Each row below holds a small network's activations on one input, seen along a few directions.
Each table varies a few parts of the input and shows all the possible inputs, shuffled.
Descriptions start from the smaller parts, as in this example, which fits no table here: line(4) and (point or ring(9) or (values(3) and ring(5))).
Shared parts are said once, and a part with two or three values counts as separate values.

Other details of the inputs vary at random and push rows far along two fixed directions, the same in every table; ignore that.
These rows show it; all are for the same input, with only those details redrawn:
[ 15  -9  15   4  14 -14   4  -1  -5  29 -14 -18 -37 -44]
[  5  -8  13   0   4  -8  -4  12  -4  15 -14 -15 -25 -36]
[-37  -2   1 -30 -47  24 -37  59   1 -53 -18   1  34   3]
[ 44  -9   0 -40 -30  -1  20 -43  -5 -41 -39  -9   5 -10]
[  5  -8  13   0   4  -8  -5  12  -3  15 -15 -15 -25 -37]
[ -1  -6   3 -29 -34  10 -11  14  -1 -39 -25  -5  15  -6]
[-20  -3   1 -34 -46  21 -24  37   1 -54 -23  -1  30   2]
[-12  -6  10  -8 -13   3 -18  31  -2  -6 -15 -10  -5 -22]

A family of inputs:
r1: [-65   9 -11  18 -16  22 -38  66   9  12  31  24  20  15]
r2: [ -9   0   0  28  18   1   9  -8  -7  31  12  16 -11   8]
r3: [-33   5  -2  29   9   2 -18  27   1  44  29   8 -10 -13]
r4: [  9   5 -12 -22 -31  20  -8 -18 -11 -74 -26   6  50  44]
r5: [ 36   6   5  -1  10   2  24 -47  -6 -23 -16  -7   7  24]
r6: [  1  11  -5 -17 -12   2  -8   6   5 -50  -5  -9  28  18]
r7: [ 33   8 -10   3   8  -4  26 -42  -6 -17 -17  14  13  31]
r8: [-21  -6   6  -6 -17   4 -19  31   7  20   1  -7 -11 -30]
r9: [-37  10  -5   1  -3   2 -35  70  12 -38  12  -6  33  18]
r10: [ 44   7 -20 -23 -17 -16  23 -51  -2 -44 -23   5  15  17]
r11: [ 19   4  -6   7  10 -22   2 -26   4  20  10 -15 -16 -22]
r12: [ 27  -2   6  -4   4  10  31 -53  -3 -15  -1   0   9  24]
r13: [-48  17 -18   0 -19   9 -35  60  17 -16  22  16  36  19]
r14: [  8   1   1  33  42 -10  17  -8  10  60  31   3 -29 -14]
r15: [ -6   2 -14 -13 -31  17  -8 -11   5 -27   8   6  29  19]
r16: [-64   1  11  35  13  19 -40  62  -6  20  28   5   8   4]
r17: [-70  -9  -1 -22 -25  11 -34  81   4  16   9  11  -8 -14]
r18: [ 21   3  -1  17  28 -28  -1 -14  -5  14  -2 -21 -22 -26]
r19: [ 29   5  -1  15  31  -5  22 -24  -5   0  -7   5   1  19]
r20: [ -1  -2  12  41  37 -12  10 -16 -15  57  16   3 -31 -16]
r21: [  6   7  -1  26  25 -30   0  -9   0  55  19  -9 -33 -35]
r22: [ 30   2   5  15  28 -10  19 -21  -1  -3  -5  -9  -1  18]
r23: [ 15 -17   1 -54 -37  16  24 -30 -18 -43 -42  18   5  24]
r24: [ 13   4   0   1  12 -17 -10  -2   2 -12  -2 -20  -3 -10]
r25: [ -2   5   1  13  16 -16 -15   6  11  28  21 -18 -17 -23]
r26: [-18 -24  -1 -60 -54  32  17  -9 -13 -43 -27  29  20  31]
r27: [ 16   3   3  24  38 -31   7  -1  15  47  26 -19 -31 -24]
r28: [  2  13 -18 -11 -11  -6  -3   8   5 -41  -7   9  30  23]
r29: [ 22   6  -7  11  27 -22  15 -15  12  28  18  -4 -15 -12]
r30: [ 20 -10  20   5   7   4  12 -19 -14  18 -26  -6 -24 -17]
r31: [ 14  -1   3  23  28 -10  16 -13  14  41  29  -7 -21  -7]
r32: [-58  14  -3  23   5  -2 -51  80  -3   2  17   0  11  -7]
r33: [ 21 -18  13 -21 -21  19  27 -43 -10  -5 -24   6  -2   0]
r34: [ 27   9 -13 -34 -29   2  12 -40  13 -47  -3  -6  29  20]
r35: [  1 -13  16  15  11   1  12  -8   1  66   7  -6 -45 -43]
r36: [ -1 -14   4 -31  -8 -12   9   6  -8   3 -19  -1 -28 -20]
r37: [ -8 -20   6 -16  -1  -1  25 -11  -5  56   3   9 -48 -28]
r38: [-13   2   6  43  41  -5   8   7  -3  52  23  13 -19   1]
r39: [ 37  -9   5 -26 -17  -7  16 -33  -5 -19 -31 -12  -9 -20]
r40: [ 31   6  -4   1   0  -5  16 -46 -17 -19 -20   5   9  19]
r41: [ 29  -3  -6 -13 -12   4  15 -50   8  -8   6  -4   5   8]
r42: [ 14   2   4  13  15   0  18 -30   9  29  21  -7 -16  -5]
r43: [ 15  -1  -5  -4   2  15  24 -27  -1 -24   3  18  27  37]
r44: [ 14  -4   1  -3   1  10  20 -22   4 -24   5   4  23  34]
r45: [  1  -5   7   6   7  10   0 -17  -3  -3   7  -2   6  14]
r46: [-64  11  -9  24  -1  20 -34  71  14  21  37  22  18  12]
r47: [ -3  10  -9   1  11  -8  -7  26   7 -24   4   1  19  11]
r48: [ 16   2  12  28  38 -10   0 -16  -8  24  -1 -16 -22  -7]
r49: [  4   8  -5  20  13  -3   3  -9 -10   4  -8  13   0  19]
r50: [-50  15 -18   0 -26   9 -39  58  12 -14  19  16  31  15]
- Changing only one part turns r26 into r37. The same change can be made to r2. Which row results? => r1
- Changing only one part turns r19 into r29. The same change can be made to r23. Which row results? => r17
- What is each input in this table made of? => ring(5) and (values(2) or ring(8))
- List by row number the other rows that have the ring(5) part in common with r6. => r9, r10, r18, r24, r28, r32, r36, r39, r47
- Change only the ring(8) part in r40. List by row number the other rows that result. => r4, r5, r7, r19, r22, r48, r49
- Change only the values(2) part in r8. List by row number the other rows that result. => r17
